These are the activations of a small neural network, seen along a few directions. Each row is one input.
In each table, some parts of the input vary, and every possible input appears once, in random order.
Descriptions start from the smaller parts, as in this example, which fits no table here: one of 6 places along a line, together with either a single point or one of 9 places along a line or (one of 3 separate values, together with one of 5 places around a ring).
Shared parts are said once, and a part with two or three values counts as separate values.
(in the rows, 128 means zero)

Table:
R1: [120 121 119 171 132 102  77 162 142  85 148 176 128 147  99 138 174 148
 186]
R2: [140 117 158  88  77  57 111 115 147 119 125 115 164  93 152 109 179 189
 114]
R3: [113 154 148 171  73 165 154 145 107 145 123 129 108 130 129 105 145  94
 112]
R4: [ 74 170 181  49 152  95 107 176 106 156 152 119  71 157 138 164  95 127
 144]
R5: [ 91 141 165 126 138 160 153 118  71 177 143 117  44 138 172 175 103 105
 126]
R6: [136 126  80 161 167 180 149  79  97 109 136 101 166 173 147 146 100 139
 105]
R7: [135  93 142  77 197  42 108 135 148 140 139 164  91 156 103 124  93  67
 164]
R8: [153 186  87  65 168 137 119 139 148  97 108 115 183 145 148 140 105 167
 114]
R9: [155 117 131 137  51 155 159 117 124 187 103  90 136  68 113  85 153 172
  65]
R10: [136 111 115 167 138  97 181  76 131 136 163 131 133 150 136 169  78  89
 140]
R11: [138 137 171  98  81  81 101 113 149 181  97 105 180  91  83  90 168 209
 103]
R12: [124 160 183 102 142 131 125 160 132 107 118 138 130 116  91  96 195 125
 130]
R13: [137  91 108 141  45 137 143  63 106 158 137 108 137  70 164 116 163 150
  99]
R14: [160  77 129 127 192 140 185 137 133 150 120 163  68 131 135 136 120  36
 129]
R15: [116 133 111  78 185 151  91 122 134  80 127  99 182 191 106 145  85 160
 114]
R16: [116 110 114  72 158  60 123 105 159  96 157 126 144 160  95 151  70  97
 150]
R17: [105 116 106 212  90 192 116 162 145 115  99 136  99  98 130 113 140  88
 137]
R18: [166 167  55 140 163 182 154 106 109 129 126 133 179 107 178 128 111 152
  84]
R19: [118 139 154 176 119  99  80 173 168  89 100 147 120 112 117  96 150 141
 167]
R20: [127  94 101 202  92 194 124 158 103 101 141 148  98 127 124 138 135 102
 174]
Question: What is each input in this table made of?
Answer: one of 2 separate values, together with either a single point or one of 4 places along a line or one of 5 places along a line
Question: Changing only the choice among 2 separate values turns R17 into R19. The same change can be made to R3. Which row results?
Answer: R12

Table:
R21: [124 114 146 134  58  97  91 169 165 118 119 112 122 109  82 136 185 146
 149]
R22: [120 138 155 167  88 158 154  87 105 150 112 101 114  85 140 124 135 115
 112]
R23: [ 86 111 137 108 185  81 101 142 143  83 175 181  92 184 133 145 113 115
 166]
R24: [119 105 105 101 140 115 131 122 146 115 160 126 170 157 138 137  71 130
 112]
R25: [107 124 122 128 169 110 154 149 131 129 157 171  66 153 140 143 117  63
 180]
R26: [134 150 117 170  65 140 129 133 131 118 103  83 155 122 121 132 165 143
 103]
R27: [ 93 128 146 164 144 154 133 160 116 135 132 181  71 141 133 100 149  63
 169]
R28: [154  84 103 143 151 151 179  86 129 140 143 147 127 141 171 122  70  89
 149]
R29: [156 110  76 205 116 138 144 125 116  89 100 114 173 131 102 121 125 110
 125]
R30: [130 145 131 192  92 150 161 114  99 164 108 124 131 113 141 113 107  87
  97]
R31: [127 120 168 137  74  95 116 156 143 149 132 132  74  79 109 133 167 105
 123]
R32: [142 134 115 198 145 160 186  85  99 118  94 135 119 116 118  99  95  71
 113]
R33: [140 167 117  95 134 142 103 132 138 129 112  93 180 122 126 140 132 155
 120]
R34: [137 106 101 127 121 134 154 108 111 155 146 138 106 117 168 141  84 118
 133]
R35: [100 105 146  43 156 125 119 115 126 122 131 116 151 110 135 107 122 198
 108]
R36: [127 146 134 150  49 144 129 153 118 122 118 103 145  79 136 119 199 209
 120]
R37: [148 154 134 116 150 165 183  84  97 169 119 103 103 151 135 148 101  88
  88]
R38: [144 122 152  88 115 140 159 108 100 169 133 127  98 102 170 140 130 154
 103]
R39: [ 96 105 144  46 152  21  87 138 156 137 126 148 140 143 103 111 131 164
 141]
R40: [150 170 100 127 163 159 114 128 134 131 116 110 177 146 114 142 114 132
 117]
R41: [129  74  94 106 163 113 129  98 157  64 172 150 145 141 159 120  79 142
 130]
R42: [131 104 170 149  70 151 145 130 105 148 142 100 106  60 163 105 155 166
 119]
R43: [111 149 129  77 162 130 140  94 128 128 122 108 159 153 118 133  96 134
  83]
R44: [160 123  97 139 166 158 104 116 153  93 157 141 162 137 151 127 114 148
 140]
R45: [121 155 165  65 148  82  57 166 163 134 103 128 130 131  95 115 149 171
 152]
R46: [141 190 147  74 149 150 114 138 117 137 100  95 175 132 112 118 157 170
  99]
R47: [147 143 105 196  98 154 142 127 117 126  99  99 177 134  98 136 134 112
 113]
R48: [100 117 114 170 103 133  76 168 121  95 135 176  82 152 107 120 177 123
 179]
R49: [122 150 118 131 171 120  69 168 122 104 154 167 107 180 111 148 142 121
 177]
R50: [142  97 154  95 146  70 137 138 156 167 122 131  85 119 112 165 124  96
 120]
Question: Changing only one part turns R50 into R31. The same change can be made to R25. Which row results?
Answer: R27
Question: What is each input in this table made of?
Answer: one of 5 places around a ring, together with either one of 2 separate values or one of 4 places along a line
Question: List by row number the other rows that have the place on the ring of 5 in common with R46.
Answer: R33, R40, R44, R45, R49

Table:
R51: [146 131 123 136 112 146 149 105 119 136 126 110 145 114 137 121 126 137
 108]
R52: [136 156 142 111  82 135 110 131 126 144 112  92 154 100 128 120 163 183
 105]
R53: [119 100 117 105 199 109 137 119 136 114 144 153 111 161 134 142  71  88
 142]
R54: [125 117 111 139 146 131 134 119 131 117 132 134 135 143 130 131 104 119
 132]
R55: [111 119 138  71 181  81 110 146 148 123 141 153 115 161 106 146 112 111
 145]
R56: [134 120 116 220  80 177 164 121  98 141 116 131  97  99 154 108 139  95
 134]
R57: [134 149 145 112 114 126 117 133 132 137 115 107 146 121 114 123 151 153
 114]
R58: [142 138 117 139  82 153 144 105 113 142 121  99 155  96 151 111 136 166
 101]
R59: [128 135 143 195  56 155 135 141 110 146 117 122  98  95 129 120 178 118
 134]
R60: [124 110 113 114 182 121 133 123 131 106 145 152 120 154 136 141  90 104
 141]
R61: [122 136 134 113 136 105  99 145 149 120 126 136 137 140 108 130 137 135
 137]
R62: [115 127 136  81 167  96 104 148 143 112 141 147 123 154 110 145 128 128
 143]
Question: What is each input in this table made of?
Answer: one of 2 separate values, together with either a single point or one of 5 places along a line
Question: Changing only the choice among 2 separate values turns R62 into R60. The same change can be made to R57. Which row results?
Answer: R51
